Each row below holds a small network's activations on one input, seen along a few directions.
In each table, some parts of the input vary, and every possible input appears once, in random order.
Descriptions start from the smaller parts, as in this example, which fits no table here: one of 2 separate values, together with either a single point or one of 9 places along a line or (one of 6 places along a line, together with one of 8 places around a ring).
Shared parts are said once, and a part with two or three values counts as separate values.
In the rows, zero is written as 128.

Other details of the inputs shift rows strongly along three fixed directions, in all tables alike. That doesn't count.

Rows:
x1: [126 165 158 190 165 113 116 165 170 129 147 131]
x2: [140 112 128 157 111 132 153  97  98 100  96 117]
x3: [131 177 163 146 157 155 135 149 192 141 126 110]
x4: [121 149 132  76  98 162 146 101  92 140  84 118]
x5: [113 159 151 154 188 109 139 155 182 142 158 129]
x6: [146 117 102 177 146  92 150 115  83 101 117 149]
x7: [113 114 124 102 133  95  98 152 154 149 189 160]
x8: [147 139 142  53  64 158 105 111 127 146 125 124]
x9: [108 103 117 154 113 132 153 105  96 122  82 115]
x10: [182 145 146  78  74 181 102 138 163 136 147  99]
x11: [145 140 152 155 128 155 133 159 215 126 133  95]
x12: [125  94 102  97 110  74  86 145 116 126 173 171]
x13: [131 111 114 127 106 129 121 106  76 127 128 122]
x14: [120 159 148 111 107 140  90 155 120 155 151 137]
x15: [114 123 137 135 125 105  82 153 113 137 195 148]
x16: [117 123 127 164 164 145 178  86 122 119  88  80]
x17: [114 107  90 113 141  75 145 127 101 123 135 176]
x18: [137  92 107 185 151  85 174 127 149  79 100 111]
x19: [110 127 126 129 135 105  73 177 120 144 167 159]
x20: [145 140 121 103  95 177 129 106  79 137  92 113]
x21: [ 99 132 138 110 133  88  92 147 126 147 193 146]
x22: [135 119 130 128  87 112 124 109  93 117 115 134]
x23: [126 103 112 175 185  95 184  93 128 107 117 109]
x24: [109 118 143 153 187 113 121 154 197 139 155 114]
x25: [117 127 138 100 134  86 102 144 145 148 194 152]
x26: [113 153 153 186 178 130 117 162 155 133 161 124]
x27: [131 164 151  65 107 194 105 134 130 158 136 117]
x28: [131 162 157 171 146 167 115 162 188 140 113 117]
x29: [ 92 119 109 181 182  99 180 116 122 112  94 130]
x30: [ 95 112 108 177 190  99 170 121 120 107  89 123]
x31: [113 100 110 187 162  90 177 106 145 101  98 125]
x32: [138 177 170 112 151 216 144 133 196 150 111  84]
x33: [125 126 132  78  95 173 141  89  93 132  99 104]
x34: [150 124 131  83  84 168 143  88 114 120  99 113]
x35: [145 130 123 155 122 136 157 107  92 100  88 132]
x36: [126 128 112 185 176 100 184 111 126  91 106 132]
x37: [117 131 151 194 153 119 109 161 186 131 149 125]
x38: [127  95 109 122 100  79  74 152 100 125 166 169]
x39: [116 142 149  65  89 189  97 133 149 170 127 110]
x40: [166 132 144  99  91 138 105 149 157 124 175 127]
x41: [139 106  93  51  87 149 155  92  74 124  58 134]
x42: [143 149 125  51  95 176 104 114  93 153 128 126]
x43: [125 114 133 152 161 139 192  84 139 108  89  91]
x44: [149 154 167 153 127 146 139 151 206 125 139  89]
x45: [130 104  97 146 123  80 114 143  85 108 122 171]
x46: [ 99  95 105  92 122  78  84 144  96 136 173 163]
x47: [125 105  86 122 135  75 128 135 100 109 127 172]
x48: [118 168 188 141 121 207 119 130 179 157 101  66]
x49: [146 144 113 116 142 102  95 153 131 135 190 164]
x50: [136 145 129 140 133 189 187  96 155 117  30  93]
x51: [105 109 128 132 126 101  70 167 124 143 177 147]
x52: [146 152 128  81 132 144 104 141 138 151 167 138]
x53: [108  90  76 130 103  68 135 115  36 112 115 184]
x54: [154 111 116 131  99 124 119 105  88 115 124 130]
x55: [162 108 101  71  71 151 148  67  72 114  82 120]
Each input here is: one of 5 places along a line, together with either a single point or (one of 2 separate values, together with one of 5 places around a ring).
Changing only the place on the line of 5 turns x51 into x9. The same change can be made to x47. Which row results?
> x50
Changing only the place on the line of 5 turns x44 into x18. The same change can be made to x22. Which row results?
> x38
Which other rows does x29 become when the choice among 2 separate values takes its other values? List them by row number.
> x39
Start at x16 and move only the place on the ring of 5, one step at a time. The first step leads to x23. Which rows follow, in order?
> x55, x54, x13
